Each row below holds a small network's activations on one input, seen along a few directions.
Each table varies a few parts of the input and shows all the possible inputs, shuffled.
Descriptions start from the smaller parts, as in this example, which fits no table here: one of 8 places around a ring, together with either a single point or (one of 2 separate values, together with one of 4 places along a line) or one of 9 places around a ring.
Shared parts are said once, and a part with two or three values counts as separate values.

Other details of the inputs vary at random and push rows far along two fixed directions, the same in every table; ignore that.
These rows show it; all are for the same input, with only those details redrawn:
[-32 -24  -8  -7  15  32 -19  -9   0  20 -24   0 -12  16]
[  1  15   2 -13   6 -19  14  24   7   1  12 -11  -7 -14]
[-25  -7   7   1  15 -11  -6   0  -4  15  16  -2  25  13]
[ -6  -2 -12 -20   7  25   1  15  12   6 -28  -9 -44 -11]

Rows:
r1: [ 12  -6 -23  -6  -4  32   0   5   9 -16 -34   8 -32 -19]
r2: [-25 -31 -18   2   5  21 -18 -17  -5  12 -37  12  -7   7]
r3: [ 13  -1 -15 -15   7  39   2   6  12  -5 -22   2 -38 -11]
r4: [-19 -32  -5   3  -7  18 -26 -20   5  14 -36   7 -13  16]
r5: [ -1  -3  -1 -20  -6  26   1  14  13   7 -31 -14 -44  -3]
r6: [  6  13 -12  -1  -6 -35   6   4   7  -5   8  -4 -12 -23]
r7: [ 11  12  13  -6  -8 -20  21  15   1  -4   2  -8  -6 -11]
r8: [-23  -7  10   6  12  -8 -10  -6  -3  14  10  -7  28  26]
r9: [-18 -14  -1  11   5 -27 -13  -9  -1   8   6  10  24   5]
r10: [ 12  19   3  -7   6  -1  13  22  10 -13  20  -6   0 -13]
r11: [-21  -5  19  -5  -2  -6 -15 -10 -12  22  14  -3  25  23]
r12: [ 19   0 -10 -12 -22  34  -5  -1   2 -10 -34   8 -34 -13]
r13: [ -4 -10  15   8   4   8  -7 -15  -3   6  18   7  33  26]
r14: [ -7 -11  -1  16   5 -10 -15 -12   1  -6  14  15  31   7]
r15: [ 22  12  -2  10   1  -6  15  17   0 -17  14   2  -1 -19]
r16: [-12 -10   2  14   1 -27 -13 -12   2   5   2   4  25  15]
r17: [ -8 -24 -15  11   1  40 -20 -22   0  -5 -34  12   1  17]
r18: [-19  -8 -10  11   2 -23  -5 -20 -13   6   9   5  25   3]
r19: [ 19  21  -7  -6   4  -5  15   4   4 -11  24  -5  -6 -15]
r20: [-15 -23 -22   9   3  34 -29 -32   2  -1 -21  11 -10   8]
r21: [ 11   5  -9 -11   3  43  -1  11  18 -11 -25  -9 -37  -1]
r22: [ 11  17   5  -2   1 -22  20  14   2  -7   0  -9  -5 -10]
r23: [-19 -32  -8   2  -8  23 -18 -19  -3  12 -39   7  -7  15]
r24: [ -7  -8  15  11  -8 -14  -9 -10 -21  15  10   4  21  13]
r25: [ 11   8  -2   5   1 -24  16  20  -3  -4   6  -3  -8 -19]
r26: [ -9  -5   7  13  14   3  -1 -11  -9  -5  16  10  33   9]
r27: [ 28  16   1  15  -3  -6  15  15   3 -20   9  -3  -1  -9]
r28: [ -1  20  -4 -12   3 -19  14  13   4   1  18 -16 -12 -14]
r29: [ 2 -9 13 24 -3  3 -4 -9 -9 -3 15  7 30 17]
r30: [ 22  21   6   4   1  -4  19  12   5 -21   8  -3   2  -9]
r31: [ 11  23  -4  -7   4  -2  12  11   7 -14  26 -12  -5 -14]
r32: [ 25  14  10   6 -16  -1   6   8  -8  -9  12   3  -1  -8]
r33: [ -9 -14  13  18  -2 -15  -3  -6 -12  10   8   1  23  15]
r34: [ -1 -10   7  15  -9  -3  -5 -12  -5  -7   8  11  37  14]
r35: [ 17  13  -8  12   0  -3  11   2  -5 -16  18  -2  -4 -15]
r36: [-24 -13   6   9  15 -11  -3 -12 -13  11   7   7  28  12]
r37: [-17 -21   2 -13  -2  31 -21 -21  -9  27 -26   5 -15  20]
r38: [  5   9  -9   7   0 -21  12   5  -8  -2  10  -7 -11 -16]
r39: [  6  -6 -20  -7  -8  15   1   5   9  -5 -46  -2 -38 -11]
r40: [ -3  -5  18  13   1   5   0 -12  -7  -4  14   7  33  17]
r41: [ 25  20   3  -3   3  -4  16  13  11 -14  14  -5   0  -5]
r42: [  8  -4 -10 -18 -22  16  -4   1  -1   4 -41   2 -40 -14]
r43: [-8 -3 17  6  2  8 -6 -4  1  1 21 -1 31 23]
r44: [  4   8  -1 -10   8 -19  13  13   4   6   9  -3  -5 -11]
r45: [ 26  17   7  -4 -22 -15   0   8   5 -14  10   6  -3 -13]
r46: [ -9  -9   5  22   6 -16  -4  -7 -11   7   6   0  24  17]
r47: [ 13  18  15 -12 -13 -20  15  11  -8   1   4  -5  -8 -13]
r48: [ 18  16 -14   2  -7 -13  13   2   1 -22  12   1   1 -23]
r49: [ 17  -3 -18  -1  -7  27  -8   2  20 -17 -35   3 -37  -8]
r50: [-19  -4  -2   2  12 -15  -3 -18 -10  16  21  -1  19  11]
r51: [-12  -5   7   5  11 -15  -3  -9  -4  14  10  -1  25  21]
r52: [ -1 -11   9  16  -8  -8 -14 -13   3  -6  12  12  31  16]
r53: [ -5  -3  19   8  -3   9  -9 -20 -17   3  14  11  34  19]
r54: [ 15  13   7  -9 -21 -33   1   9   3   0   2   0  -9 -16]
r55: [-17 -18 -14   6  12  47 -15 -31  -9   0 -18   7  -9  11]
r56: [  1  15   2 -13   6 -19  14  24   7   1  12 -11  -7 -14]
r57: [  4  18  -4  -5   2 -22  20   5  -4  -5  11  -8 -11 -19]
r58: [ 27  22  12 -13 -12  -3  10  10   1  -5  18   0  -3  -8]
r59: [ 13   7   0 -22 -11  44  -6   8   7  -2 -21  -5 -39  -4]
r60: [ 14  12  11 -12  -6 -21  17  16   7   4   8  -9  -8  -7]
Question: The inputs of r38 and r35 match in every part but one. If r25 is changed in the same way as r38 into r35, which row does it become?
Answer: r15
Question: The inputs of r32 and r24 match in every part but one. If r58 is changed in the same way as r32 into r24, which row does it become?
Answer: r37
Question: Describe the family of inputs behind these rows.
Answer: one of 2 separate values, together with one of 5 places along a line, together with one of 6 places along a line
Question: Which other rows does r59 become when the place on the line of 5 takes its other values? List them by row number.
Answer: r10, r21, r31, r43

Rows:
r61: [-37 -31  -5   4  10  11 -23 -24 -11  24 -18   6  10  23]
r62: [  4   4  -9 -25  -9   9   5  14   7   9 -32 -10 -55 -19]
r63: [-36 -23   4  -3  14  25 -22 -21 -10  28  -6   1   9  29]
r64: [ 20   3 -15  -8  -6  26   5  14  17 -16 -30  -2 -43 -18]
r65: [-28 -30  -3  14  12  22 -24 -22  -3  12 -16   8  17  29]
r66: [-28 -30 -11  14   9  19 -26 -31  -9  11 -14  13  14  20]
r67: [ 35  43  18 -19 -14 -53  37  48  13 -12  28 -18 -11 -32]
r68: [ -1  13  12  16  11 -38   9   0  -7  -7  53   2  54   5]
r69: [-11  13  18   6  12 -45  11   6  -9   6  49  -5  50   7]
r70: [-15 -23   1  14   5  39 -23 -32 -13   6  -6  13  18  27]
r71: [  9   7 -17 -15   5  24   9  15  13  -6 -24 -10 -49 -19]
r72: [ 45  49   7 -11 -11 -37  38  35   9 -27  38 -12  -7 -37]
r73: [ 25   5 -13  -7 -18  23   4   4   4 -13 -31   2 -46 -22]
r74: [ 15  11  25  23  -9 -36   6  -3  -9 -13  45   9  61  11]
r75: [-34 -31 -10  12  11  12 -24 -28  -9  18 -17   8  11  22]
r76: [  2  11  15  15  -5 -48   5  -7 -13  -3  45   6  53   4]
r77: [ 10   3  -8 -18  -4  18   7  21  15  -3 -34  -8 -47 -16]
r78: [ 25   6  -9 -11 -13  29   4  11  13 -15 -29  -1 -42 -15]
Question: The inputs of r63 and r69 match in every part but one. If r62 is changed in the same way as r63 into r69, which row does it become?
Answer: r61
Question: Describe the family of inputs behind these rows.
Answer: one of 3 separate values, together with one of 6 places along a line
Question: Which other rows does r71 become when the choice among 3 separate values takes its other values? List them by row number.
Answer: r65, r75
Question: Which other rows does r64 become when the choice among 3 separate values takes its other values? List them by row number.
Answer: r66, r68
